Each row below holds a small network's activations on one input, seen along a few directions.
Each table varies a few parts of the input and shows all the possible inputs, shuffled.
Descriptions start from the smaller parts, as in this example, which fits no table here: values(3) and (point or line(11) or (ring(5) and line(6))).
Shared parts are said once, and a part with two or three values counts as separate values.
(in the rows, 128 means zero)

Other details of the inputs vary at random and push rows far along two fixed directions, the same in every table; ignore that.

Table:
R1: [93,180,146,116,105,88,113,87,162,70,105,140,97,152,68]
R2: [203,60,145,136,140,91,140,170,100,103,124,169,124,119,67]
R3: [127,172,151,89,90,106,100,89,181,60,91,102,104,122,149]
R4: [95,138,156,96,94,82,122,69,161,68,89,141,106,126,122]
R5: [112,193,112,168,160,178,129,121,137,162,137,80,146,168,152]
R6: [173,83,119,124,132,79,127,188,102,117,127,198,102,116,78]
R7: [101,174,123,147,150,175,129,86,136,175,138,66,158,159,212]
R8: [108,194,150,104,88,96,102,121,168,62,90,146,83,135,84]
R9: [70,145,124,145,156,153,145,78,111,159,142,95,158,166,186]
R10: [177,83,103,180,189,177,168,181,68,207,166,128,159,155,149]
R11: [150,34,105,158,139,150,146,214,90,200,188,151,127,79,114]
R12: [140,145,176,95,88,97,115,56,181,55,93,107,119,134,118]
R13: [197,55,130,94,119,82,130,186,121,122,104,165,108,85,145]
R14: [66,180,98,139,135,186,140,120,124,172,168,102,155,111,131]
R15: [165,47,126,104,123,73,136,163,112,116,118,193,119,99,130]
R16: [111,168,165,121,107,91,119,81,148,54,104,133,96,144,63]
R17: [76,214,101,147,155,179,126,140,128,176,140,84,131,174,168]
R18: [169,65,130,106,116,82,127,175,122,118,107,183,119,95,145]
R19: [125,48,94,182,116,166,160,191,66,220,193,111,161,114,147]
R20: [134,198,136,111,103,112,98,117,175,69,95,107,93,139,96]
R21: [65,192,102,126,161,200,114,89,128,186,159,91,172,121,150]
R22: [194,33,146,123,135,85,139,148,102,105,117,161,142,103,125]
R23: [93,142,106,131,147,216,118,75,119,165,149,90,163,129,146]
Each input here is: line(5) or (values(2) and ring(9)).
Question: Which other rows does R7 become when the ring(9) part takes its other values? List them by row number.
Answer: R3, R4, R9, R12, R13, R15, R18, R22

Table:
R24: [93,186,135,125,120,138,123,85,150,115,116,86,134,156,164]
R25: [144,106,130,116,113,93,129,155,133,107,122,163,108,98,95]
R26: [159,121,128,136,134,122,129,152,124,130,129,134,120,125,107]
R27: [87,203,132,127,113,157,110,91,158,109,119,91,120,152,114]
R28: [96,200,155,108,94,115,111,66,178,72,95,93,118,150,138]
R29: [82,178,127,131,117,156,120,88,139,120,133,103,130,150,114]
R30: [146,108,139,136,134,112,136,142,119,123,132,142,122,128,98]
R31: [137,114,111,140,160,144,136,147,106,170,132,127,140,154,185]
R32: [124,123,105,145,168,156,138,143,100,181,139,115,145,161,197]
R33: [80,186,161,112,92,128,116,49,170,69,108,89,123,139,126]
R34: [175,113,134,123,117,109,119,150,136,99,114,146,110,111,81]
R35: [144,95,136,124,110,92,134,145,126,103,123,160,110,111,90]
R36: [103,125,111,164,160,154,149,146,97,182,164,118,148,154,151]
R37: [153,96,136,125,129,105,139,125,119,119,119,141,139,126,134]
R38: [143,97,137,121,102,95,126,142,125,101,120,160,110,107,85]
R39: [130,106,112,141,144,155,132,143,115,179,147,113,143,133,169]
R40: [150,107,132,118,98,98,121,158,132,104,116,155,103,105,93]
R41: [142,117,127,137,127,113,131,161,125,129,133,138,116,127,116]
R42: [119,113,112,148,169,152,143,128,97,178,141,125,152,164,185]
R43: [113,140,109,154,170,160,144,153,104,186,160,118,147,143,149]
R44: [147,107,126,132,130,129,128,138,116,124,128,142,128,121,92]
R45: [134,118,126,131,133,112,132,156,124,130,136,147,122,115,113]
R46: [157,90,139,102,110,99,116,133,144,107,115,150,117,91,111]
R47: [83,175,133,124,115,152,112,83,157,128,127,82,126,146,157]
R48: [157,78,145,111,108,98,121,122,137,103,116,147,118,105,105]
R49: [65,218,149,115,83,120,109,76,184,72,107,98,97,148,110]
R50: [126,129,103,142,156,162,133,151,106,170,148,128,145,126,128]
R51: [167,110,142,124,119,97,127,159,134,105,118,147,106,115,89]
R52: [80,216,145,107,83,136,99,72,180,70,105,95,103,144,95]
R53: [120,121,109,152,153,170,146,140,103,182,153,99,156,139,187]
R54: [81,182,136,124,121,154,125,82,153,121,129,93,141,136,158]
R55: [119,128,106,144,165,154,147,137,103,184,148,116,164,141,187]
R56: [162,84,149,116,108,100,132,124,132,93,114,146,126,103,110]
R57: [155,109,130,135,133,124,129,135,119,120,129,142,127,123,91]
R58: [162,98,137,100,126,88,119,135,133,95,99,161,112,111,127]
R59: [150,123,126,130,141,122,130,148,123,132,133,143,126,114,105]
R60: [110,125,104,142,142,147,137,157,105,172,151,137,138,123,141]
R61: [140,115,119,126,115,127,124,157,118,131,131,142,117,117,110]
R62: [141,117,116,120,126,131,124,149,121,130,132,147,125,107,101]
R63: [131,120,117,157,161,151,144,140,100,169,153,124,145,144,130]
R64: [102,123,103,153,147,166,140,141,92,180,160,123,147,145,143]
R65: [166,114,133,117,123,108,119,145,135,100,117,155,115,100,78]
R66: [118,115,109,154,167,155,153,126,91,183,151,109,166,154,184]
R67: [163,99,138,101,125,89,119,136,136,97,99,164,114,113,126]
R68: [65,181,142,123,113,150,113,54,159,115,126,80,130,153,146]
R69: [132,116,117,121,122,126,124,152,118,132,134,151,123,107,107]
R70: [156,89,138,102,111,99,115,132,141,105,115,147,115,89,111]
R71: [128,103,115,141,164,141,141,130,96,165,136,130,145,155,176]
R72: [76,199,136,118,124,139,121,71,156,112,117,89,139,149,161]
R73: [146,101,128,122,130,125,135,138,121,129,130,134,138,101,140]
R74: [170,94,145,113,104,102,126,140,139,95,110,142,119,100,118]
Question: What is each input in this table made of?
Answer: values(3) and ((values(2) and line(4)) or ring(9))
Question: The inputs of R47 and R68 match in every part but the values(3) part. If R53 is changed in the same way as R47 into R68, which row does it become?
Answer: R33
Question: Which other rows does R33 become when the values(2) part takes its other values? List them by row number.
Answer: R56
Question: Which other rows does R28 become when the values(2) part takes its other values? List them by row number.
Answer: R24
Question: Which other rows does R37 become when the values(3) part takes its other values? List them by row number.
Answer: R28, R55
